A small network was shown many inputs. Here are its activations along a few directions, one row for each input.
Each table varies a few parts of the input and shows all the possible inputs, shuffled.
Descriptions start from the smaller parts, as in this example, which fits no table here: ring(8) and (point or (values(2) and line(4)) or ring(11)).
Shared parts are said once, and a part with two or three values counts as separate values.
In the rows, zero is written as 128.

Other details of the inputs vary at random and push rows far along two fixed directions, the same in every table; ignore that.

Rows:
R1: [122 131 125 139 119 136 140 129 115 143 133 119 121 123 132]
R2: [121 157  95  91 157 109  92 155 145 126 136  87 174 138 126]
R3: [114 127 119 134 132 140 137 128 130 116 120 134 107 138 129]
R4: [144  83 191 188  64 155 174  64  82 150 111 208  69  99 125]
R5: [122 127 124 140 120 123 133 138 125 129 126 124 107 123 128]
R6: [119 117 127 123 131 115 122 111 121 129 116 132 134 125 121]
R7: [154 125 129 146 128 148 132 130 113 121 129 114 124 135 129]
R8: [120 118 129 129 134 120 116 117 127 135 120 135 131 122 116]
R9: [120 118 129 130 134 119 115 118 126 135 120 135 131 122 117]
R10: [131 124 126 126 125 123 108 113 118 129 121 135 139 123 116]
R11: [121 131 127 138 118 136 140 130 114 143 132 118 120 123 132]
R12: [114 127 118 134 132 141 137 127 131 116 122 134 107 137 128]
R13: [119 116 130 132 134 121 114 116 122 134 118 135 129 122 115]
R14: [166 157 138 100 140 136 137 165 164 114 161 107 162 144 154]
R15: [116 156  96 107 149 112 119 176 152 125 144  83 140 136 137]
R16: [120 117 126 123 131 114 123 111 122 130 115 133 134 124 122]
R17: [119 116 127 122 131 116 122 111 121 128 117 132 134 124 120]
R18: [122 131 125 138 119 137 141 129 115 143 134 119 120 123 131]
R19: [155 125 127 147 129 147 132 130 114 121 129 114 125 135 130]
R20: [123 128 124 140 121 123 133 138 125 130 125 125 107 122 129]
R21: [154 125 127 146 128 148 132 130 113 121 129 114 124 135 129]
R22: [123 127 123 140 120 123 133 138 125 130 127 125 107 122 128]
R23: [107 156  94 101 159 130 124 165 156 112 139  95 138 151 137]
R24: [131 124 127 126 126 124 106 113 116 128 121 135 139 124 116]
R25: [120 116 125 122 131 116 123 110 122 129 117 133 134 123 120]
R26: [114 127 117 134 133 140 137 128 131 117 121 135 107 138 129]
R27: [131 123 125 127 126 123 107 113 118 130 121 136 139 124 117]
R28: [120 116 125 123 132 115 123 111 122 129 117 133 135 124 121]
R29: [185 152 252  50  93 110 177 138 245 118 199 233 182 121 184]
R30: [121 131 127 138 119 137 141 130 114 143 133 118 120 123 131]
R31: [130 124 128 126 125 123 107 113 117 129 119 134 138 124 117]
R32: [120 119 130 130 134 119 115 118 126 136 118 135 131 122 118]
R33: [154 125 129 146 128 148 132 131 113 121 127 113 124 135 130]
R34: [122 127 125 140 120 123 133 138 125 129 125 124 107 123 129]
R35: [108 156  93 102 159 129 124 165 157 113 137  95 139 149 138]
Each input here is: ring(5) and (values(3) or line(4)).
Changing only the ring(5) part turns R14 into R21. The same change can be made to R4. Which row results?
> R18
Which other rows agree with R24 in the ring(5) part? List them by row number.
> R5, R7, R13, R17, R23, R30
Which other rows agree with R11 in the ring(5) part? List them by row number.
> R3, R6, R29, R31, R33, R34
Which other rows does R15 become when the line(4) part takes its other values? List them by row number.
> R1, R19, R26
Which other rows does R27 become when the values(3) part takes its other values? List them by row number.
> R9, R28

Rows:
R36: [128 116 145 133 110 132 137 102 115 138 128 155 124 116 126]
R37: [160 122 171 129 109 130 139 117 137 129 137 161 136 119 139]
R38: [129 108 144 151 110 138 128  96 105 124 110 159 104 124 115]
R39: [158 154 178  77 117 123 151 142 182 126 176 158 173 130 157]
R40: [129 110 154 150 100 132 133  98 110 142 116 170 107 113 125]
R41: [138 136 159 100 124 134 142 125 166 118 147 164 144 132 140]
R42: [104 152  94  98 157 100 110 169 153 129 138  84 150 134 129]
R43: [123 137  74 175 136 158 139 173  95 128 124  62  73 139 125]
R44: [111 130  96 143 144 130  99 130  98 138 111  92 129 131 109]
R45: [137 162 107  77 160 114 114 173 162 124 160  74 188 143 145]
R46: [144 140 163  97 114 128 144 127 156 131 156 154 155 123 142]
R47: [100 125  84 139 140 124 106 122  94 143 111  95 127 126 112]
R48: [126 105 150 144 112 140 139  90 121 127 116 176 106 121 123]
R49: [162 136 167 107 113 125 142 124 160 113 142 167 143 131 144]
R50: [153 153 175  79 115 116 143 150 194 120 172 165 160 125 152]
R51: [167 149 175  80 121 119 145 146 190 107 165 159 166 134 160]
R52: [131 103 150 153 114 144 136  90 110 126 111 170 104 126 116]
R53: [117 144  97 117 151 117 101 153 132 127 132  91 144 135 118]
R54: [141 144 174  77 129 113 159 142 200 117 164 165 156 132 160]
R55: [146  99 144 166 105 131 128  93  97 130 105 162  99 114 111]
R56: [123 102 152 148 103 126 148  92 103 143 114 161 106 112 121]
R57: [120 123  83 141 151 128 102 129  89 134 111  74 137 130 110]
R58: [ 99 119  93 137 145 116 118 124  98 143 110  89 123 123 113]
R59: [130 157  94 141 140 159 152 181 126 110 141  76  98 152 149]
R60: [156 103 161 153  99 137 144  85 101 135 117 170 116 114 122]
R61: [ 96 139  89 123 153 111 106 149 119 140 117  80 137 131 119]
R62: [110 156  90  97 156 109 100 165 152 126 143  87 155 134 128]
R63: [ 89 119  76 144 153 128 105 123  99 130  97  96 115 134 105]
R64: [128  99 166 154 100 125 148  94 111 143 113 171  99 107 125]
R65: [111 167  95  79 156 109 108 171 169 119 148  92 167 144 142]
R66: [136  97 148 160 106 138 130  89  97 123 105 162  98 122 115]
R67: [122 134  96 115 161 128 108 145 134 118 125  89 150 145 124]
R68: [105 145  98 114 146 115 108 150 130 138 127  93 146 131 126]
R69: [116 117  84 150 148 122  94 134  94 129 105  82 121 128 104]
R70: [ 98 130  82 129 154 127 105 132 117 128 111 100 128 137 116]
R71: [126 141  92 115 161 127 108 143 133 118 122  92 149 145 122]
R72: [124 148  94 100 159 117 103 162 144 114 133  78 160 146 130]
R73: [143 106 153 147 108 136 137  95 103 135 124 152 121 119 123]
R74: [142 152 170  76 115 113 150 146 193 115 162 168 157 131 159]
R75: [100 125  84 142 141 117  99 133 106 136 110 101 117 125 109]
R76: [152 123 150 176  89 173 186 125 106 132 144 133  86 128 148]
R77: [132 101 160 162  96 142 134  85  96 141 109 172 100 109 113]
R78: [153 126 154 180  89 173 178 135 111 135 138 136  77 127 148]
R79: [149 108 154 158 105 135 132  96 103 136 111 160 113 116 120]
R80: [ 93 121  78 147 144 116  99 132  97 136 102  93 112 124 103]
R81: [112 137  72 173 153 172 146 162  92 115 117  70  80 152 130]
R82: [125  97 152 159  98 138 135  81 100 127 104 180  90 114 115]
R83: [102 132  90 137 145 125  99 131 103 140 112  93 129 126 112]
R84: [126 107 154 140 110 115 143 110 129 133 122 162 105 110 125]
R85: [166 145 175  81 128 126 149 141 194 108 166 162 167 138 160]
R86: [122 100 160 151  99 126 148  91 113 129 107 179  93 116 122]
R87: [153 113 156 138 112 125 132 115 129 124 129 156 122 117 128]
R88: [113 129  87 128 161 131 103 135 117 122 116  87 137 143 115]
R89: [ 94 121  80 143 143 122 107 122  88 143 104  89 124 125 107]
R90: [117 128  96 141 147 127  98 133 100 136 113  86 132 131 113]
R91: [151 115 162 138 110 132 134 114 124 132 128 153 129 119 132]
R92: [159 188 179  26 132 110 148 182 244 104 201 153 202 143 178]
R93: [130 116 164 121 110 118 151 113 147 123 129 169 117 119 138]
R94: [120 102 153 144 112 130 148  95 122 130 112 172 102 122 123]
R95: [131 164 104  81 162 106 104 181 172 119 159  80 175 142 139]
Changing only one part turns R94 into R42. The same change can be made to R48. Which row results?
> R62
Changing only one part turns R46 into R77. The same change can be made to R47. Which row results?
> R40
What is each input in this table made of?
> line(5) and (point or line(11))
Which other rows agree with R82 in the line(5) part? List them by row number.
> R38, R49, R51, R59, R65, R66, R72, R74, R86, R92, R93
A walk changes only the line(5) part. It starts at R89 and steps to R68. List the rest of the walk in order.
> R80, R74, R63
A walk changes only the line(5) part. It starts at R60 and steps to R79. List the rest of the walk in order.
> R55, R49, R71

Rows:
R96: [135 139 157  97 124 126 152 135 170 119 151 159 141 132 150]
R97: [157 140 202  90  98 123 173 133 191 120 169 192 143 124 164]
R98: [121 146 100 114 149 127 120 149 127 131 135  86 149 137 131]
R99: [120  88 103 193 126 148 114  90  54 135  81 114  84 122  93]
R100: [117 146  88 122 153 118 107 158 122 131 126  75 141 135 124]
R101: [172 142 199  95  97 134 165 128 184 117 168 191 150 129 164]
R102: [127 144  93 117 159 133 110 151 126 124 133  77 154 143 128]
R103: [ 87  68 109 152 133  91  58  39  59 150  56 154 131  99  62]
R104: [128 141 105 116 146 126 119 147 134 122 132  94 144 139 130]
R105: [168  91 213 156  68 151 176  68 120 126 128 229  95 111 140]
R106: [126 140 100 122 146 123 111 149 129 123 126  93 138 137 128]
R107: [119 142 120 112 138 116 124 152 146 126 136 112 136 132 136]
R108: [112  94  99 190 117 140 113  93  52 141  85 118  79 114  94]
R109: [148 135 135 120 134 128 126 142 142 122 138 121 141 132 136]
R110: [130 142 148 107 121 128 140 138 157 126 147 145 137 130 143]
R111: [119 148  92 114 152 121 114 156 127 130 132  76 147 136 127]
R112: [103  88 112 185 116 145 128  84  64 139  85 134  79 118 100]
R113: [117 143 107 118 142 119 117 152 135 131 134  98 136 131 131]
R114: [109 142 104 113 150 116 118 153 145 121 128 105 131 137 128]
R115: [134 144 108 120 147 135 113 148 132 125 135  96 148 140 129]
R116: [107  87 114 185 114 137 123  86  72 133  84 149  69 115  96]
R117: [126 142 133 108 129 119 132 149 154 125 145 128 137 130 137]
R118: [121 141  87 123 150 125 104 150 122 122 126  82 139 138 121]
R119: [170 145 201  95  95 131 168 131 182 125 171 189 150 124 163]
R120: [108 142  87 121 154 120 112 154 126 134 128  75 140 135 123]
R121: [132  84 174 171  87 141 160  70 102 128 102 204  73 111 118]
R122: [143 142 160 101 118 128 153 138 164 129 158 151 148 127 153]
R123: [165 143 167 100 119 129 142 143 171 117 162 151 152 131 150]
R124: [110 141  88 124 149 120 108 154 125 133 129  82 135 132 121]
R125: [100 150  87 111 158 123 111 155 139 124 127  91 137 142 124]
R126: [139  90 177 176  79 149 156  73  96 141 111 198  81 106 121]
What is each input in this table made of?
> point or (ring(5) and line(6))
Which other rows does R115 become when the ring(5) part takes its other values? List them by row number.
> R99, R102, R109, R123
Which other rows does R100 become when the line(6) part takes its other values? List them by row number.
> R106, R107, R109, R113, R114
